A small network was shown many inputs. Here are its activations along a few directions, one row for each input.
In each table, some parts of the input vary, and every possible input appears once, in random order.
Descriptions start from the smaller parts, as in this example, which fits no table here: line(4) and (point or ring(9) or (values(2) and ring(5))).
Shared parts are said once, and a part with two or three values counts as separate values.
In the rows, 128 means zero.

Other details of the inputs vary at random and push rows far along two fixed directions, the same in every table; ignore that.
To show where, the next rows are all for the same input, with only those details redrawn:
[ 78 138 103 174 145 135 104 115  77 178 102 104  84]
[ 93 147 108 121 115 139 124 135 127 156 119  75 107]
[ 85 138 118 169 141 141 117 118  95 164 112 114 109]
[ 96 135 150 177 144 148 130 115 112 144 123 143 145]
[121 136 189 142 116 160 164 130 179 102 151 151 207]
[ 90 154  80  98 103 133 116 144 125 168 114  38  78]
[101 140 143 148 127 148 136 126 132 140 128 119 145]
[115 148 148 100  97 150 156 146 180 117 144  91 166]

A family of inputs:
row 1: [ 92 144  77  71 144 110 127 152 145 172 133  67  56]
row 2: [140 134 126 176 179 134 132 120  78 127 141 186 122]
row 3: [ 82 152  43 173 162  96  85  82  24 168  72  77  34]
row 4: [119 145 126 178 181 103 150 109  80 113 116 185 127]
row 5: [114 118 132 157 116 112  99 127  93 192  98 139  96]
row 6: [161 101  97 109 131 130 121 168 116  95 130 122 108]
row 7: [153 145  81 113 137  96 134 154 121 139 110  86  87]
row 8: [ 86 126 127 136 157 135 113 104 136 155 127 107 110]
row 9: [101 142 122 145 149 129 147 150 112 155 130 141 110]
row 10: [ 94 144 132 102  93 111 131 125 121 154 119 124 113]
row 11: [140 121  96  78 100 147 109 146 141  83 131  83 139]
row 12: [146 115 137 112 142 122 144 143 113  70 137 184 174]
row 13: [130 156 118  72  89 107 139 119 149 100 126 110 126]
row 14: [167 112  77  71 116 109 113 179 120 117 117  86 108]
row 15: [136 127  39 165 172  92  82 126  15 203  89  97  15]
row 16: [144 154 110  64  91 128 150 122 152  95 147  70 151]
row 17: [154 102  84  77  85 132  88 151 122 112 118  92  83]
row 18: [ 79 110 189 207 191 126 129  62 104 138 124 208 170]
row 19: [181 113 179 135 107 151 142 119 159  88 162 183 174]
row 20: [105 136 152 130 107 137 126 129 135 148 131 154 130]
row 21: [150 124  97  78 124 133 125 169 128  86 138 120 128]
row 22: [140 120 187 142 104 159 171 141 194 101 154 132 197]
row 23: [127 123  47 179 156 108  62  97  21 198  81  73  34]
row 24: [139 149 101  60  85 113 125 120 120 124 134  96 104]
row 25: [179 135 164  85  82 121 148 139 199  91 138 132 181]
row 26: [140 158  59  28  69 124 102 147 135 143 135  36  55]
row 27: [173 104 185 188 140 132 114  94  99 127 131 227 175]
row 28: [128 148 123 149 140 140 130 110 133 101 126 119 141]
row 29: [128 104 132 122 117 120  97 109  83  98 115 185 142]
row 30: [188  93 173  83  83 137 123 147 174  72 140 172 208]
row 31: [169  98 137 104 100 157 128 147 168  63 144 114 176]
row 32: [ 86 124 183 222 164 133 142  83  80 138 115 204 177]
row 33: [130 111 164  94 107 132 131 130 200 131 152 130 130]
row 34: [130 127 140  97  76 134 134 154 167 143 135 101 112]
row 35: [100 122 185 107 127 117 139  99 166 128 143 180 162]
row 36: [147 118 171  87 136 117 169 156 212 127 158 139 176]
row 37: [131 113 193 188 134 141 144 117 141 138 125 170 200]
row 38: [ 99  96 151 206 181 136 109  89 114 159 121 154 113]
row 39: [146 143 125 118 121 152 132 118 139 102 149 110 151]
row 40: [159 120 125 151 129 148 128 115 125 111 141 114 133]
row 41: [ 95 104 111 196 200 112 110 116  82 187 117 158  54]
row 42: [146 139 128  76  98 112 167 186 177 144 137  87 140]
row 43: [161 113 152  60  81 152 123 148 175  60 151 153 183]
row 44: [ 94 168  58  40  93  93 154 175 130 166 121  29  61]
row 45: [137 121 127 211 166 119 108  92  85 138  94 149 131]
row 46: [129 137 150 165 139 135 116  98 118 110 123 190 137]
row 47: [155 100  98 114 113 128  92 138 112 111 105  92 135]
row 48: [ 96 143 121 140 123 142 127 129 123 152 121  99 121]
row 49: [123 134 112 183 185 107 128 101  37 142 121 187 103]
row 50: [164 127 162 151 124 148 157 121 180  69 145 134 182]
row 51: [124 125 131 151 136 127 156 160 132 146 135 135 112]
row 52: [163 129 151 119  99 135 140 129 178  89 140 141 145]
row 53: [ 87 113 160 168 162 129  96  89 112 166 125 194 108]
row 54: [157 108 146 221 189 137 134 115  70 124 139 213 125]
row 55: [120 112 140  99 117 107 104 123 156 174 121 118 104]
row 56: [121 136  38  36  82 113  98 148 114 109 110  20  85]
row 57: [157 157 146  98 132 133 180 155 188  69 157 141 174]
row 58: [168 138 127 118 132 125 169 159 170  87 146 120 134]
row 59: [129 121 140  76 109 122 134 135 201 142 134  62 146]
row 60: [ 88 115 181 194 207 110 150  93 102 143 135 237 154]
What is each input in this table made of? -> values(3) and line(4) and line(5)
The inputs of row 56 and row 18 match in every part but the line(5) part. If row 17 is changed in the same way as row 56 into row 18, which row does it become? -> row 33
The inputs of row 8 and row 48 match in every part but the line(5) part. If row 38 is changed in the same way as row 8 into row 48, which row does it become? -> row 22
Which other rows does row 30 become when the line(5) part takes its other values? List them by row number. -> row 5, row 25, row 27, row 55
Which other rows does row 47 become when the values(3) part takes its other values? List them by row number. -> row 14, row 30
Which other rows does row 44 become when the line(4) part takes its other values? List them by row number. -> row 9, row 42, row 51
Which other rows does row 53 become when the line(5) part takes its other values? List them by row number. -> row 20, row 26, row 43, row 46
Which other rows does row 59 become when the values(3) part takes its other values? List them by row number. -> row 36, row 55

A family of inputs:
row 61: [146 151 101  96 119 135 152 140 153  87 136  61 140]
row 62: [123 107 139 187 131 133  88 114  58 141 104 188 123]
row 63: [ 75 114 175 216 193 128 124 101  99 189 113 183 151]
row 64: [134 116  85 121 104 127  73 115 104 143 105  72  82]
row 65: [159 128 130 158 150 135 144 127 134  98 139 136 155]
row 66: [142 119  94 111 103 122 104 156  97 156 108 103  78]
row 67: [140 138  94 149 140 116 134 151  84 132 117 129 109]
row 68: [175 108 196 168 136 147 164 148 148  83 152 227 212]
row 69: [136 141 138 160 142 136 159 140  97  94 129 163 168]
row 70: [148 124 153  91  83 156 129 114 179  73 142 112 195]
row 71: [134 109  75 196 175 120  83 110  55 172  94 116  50]
row 72: [148 127 126  33  76 122 122 143 184  90 148  98 137]
row 73: [133 130 137  88  76 147 129 139 140  96 132 126 171]
row 74: [105 170 105 114 112  98 130 102 103 192 117  88  73]
row 75: [ 86 163 123  45  78 141 156 160 222 157 147  27 109]
row 76: [137 156  84  38 114 115 156 156 158  86 145  67 119]
row 77: [ 91 165 164 110 118 146 175 133 205 138 157  99 146]
row 78: [153 121 169 159 176 125 160 120 136  79 155 221 184]
row 79: [189 107 179 100  96 151 146 138 208  77 155 132 196]
row 80: [ 89  99 222 220 181 147 165 107 148 150 152 221 194]
row 81: [139 123  79 100 144 103 111 142 114 141 124 111  65]
row 82: [ 58 130 105 170 145  90  96  97  77 211  75 116  58]
row 83: [135 113  80  83 124 106  92 134 111 151 117  96  52]
row 84: [ 98 112 117 158 155 123  79  84  57 135 108 179 104]
What is each input in this table made of? -> values(2) or line(4) or (values(3) and line(6))
Start at row 84 and move only the line(6) part, one step at a time. The first step leads to row 72. Which rows follow, in order? -> row 83, row 81, row 78, row 76
Start at row 69 and move only the line(6) part, one step at a time. The first step leads to row 67. Which rows follow, in order? -> row 68, row 66, row 62, row 73

A family of inputs:
row 85: [126 126 116 186 145 143 106 115  78 136 114 142 118]
row 86: [149 131 187 136 130 152 157 114 175  60 155 183 218]
row 87: [144 119 102  65  87 125 121 156 159 111 127  72 113]
row 88: [121 120 120  64  88 133 117 145 178 136 139  71 118]
row 89: [ 96 120 137 185 173 128 122 101  94 165 117 144 118]
row 90: [139 108 149 127 135 131 115 123 138 104 130 163 151]
row 91: [125 128  82 168 159 121 111 139  72 172 109 118  61]
row 92: [154 134 101  72  88 117 131 143 159 114 129  67 110]
row 93: [118 131 140 143 119 118 116 111 120 153 115 142 123]
row 94: [136 100 131 173 142 135  94 126  84 142 111 159 117]
row 95: [116 155 111  57  90 117 152 159 174 138 128  51 125]
row 96: [134 125 149 159 133 143 136 114 127  92 131 153 161]
row 97: [133 131 158 142 149 127 155 132 125 109 149 190 153]
row 98: [149 123 142 130 134 124 124 110 137 110 132 155 146]
row 99: [101 130  99 169 169 111 111 110  46 157 109 148  92]
row 100: [137 123 207 142 141 149 178 130 198 102 169 185 201]
row 101: [115 130 163 142 126 153 138 109 156 117 143 137 164]
row 102: [114 127  82 166 162 110 114 129  74 159 107 120  56]
row 103: [148 114 128 178 143 130 105 113  85 146 114 155 117]
row 104: [119 129 119  60  75 124 121 153 170 137 125  80 121]
row 105: [137 127 115 151 144 130 132 139 107 136 123 118 130]
row 106: [136 127 101  43  84 124 121 155 149 119 133  87 115]
row 107: [ 96 139  77 151 142 122  93 107  44 155 103 119  66]
row 108: [156 128 189 133 149 137 174 135 185  74 164 197 201]
row 109: [133 117 173 151 130 137 132 102 152 130 142 161 161]
row 110: [127 121 131 173 158 124 138 119 105 121 121 150 141]
row 111: [122 156 115  57  89 116 158 168 185 139 139  69 111]
row 112: [ 98 140 131 149 120 133 120 113 113 143 113 129 123]
row 113: [137 137 100  82 103 114 120 129 119 133 128 102 102]
row 114: [126 144  85  87 131 112 130 140 134 129 123  72 104]
What is each input in this table made of? -> line(5) and (values(2) or line(4))
The inputs of row 88 and row 100 match in every part but the line(5) part. If row 87 is changed in the same way as row 88 into row 100, which row does it become? -> row 102
List by row number the other rows that have the line(5) part in common with row 98. -> row 92, row 93, row 103, row 109, row 113
Start at row 90 and move only the line(5) part, one step at a time. The first step leads to row 98. Which rows follow, in order? -> row 86, row 114, row 108
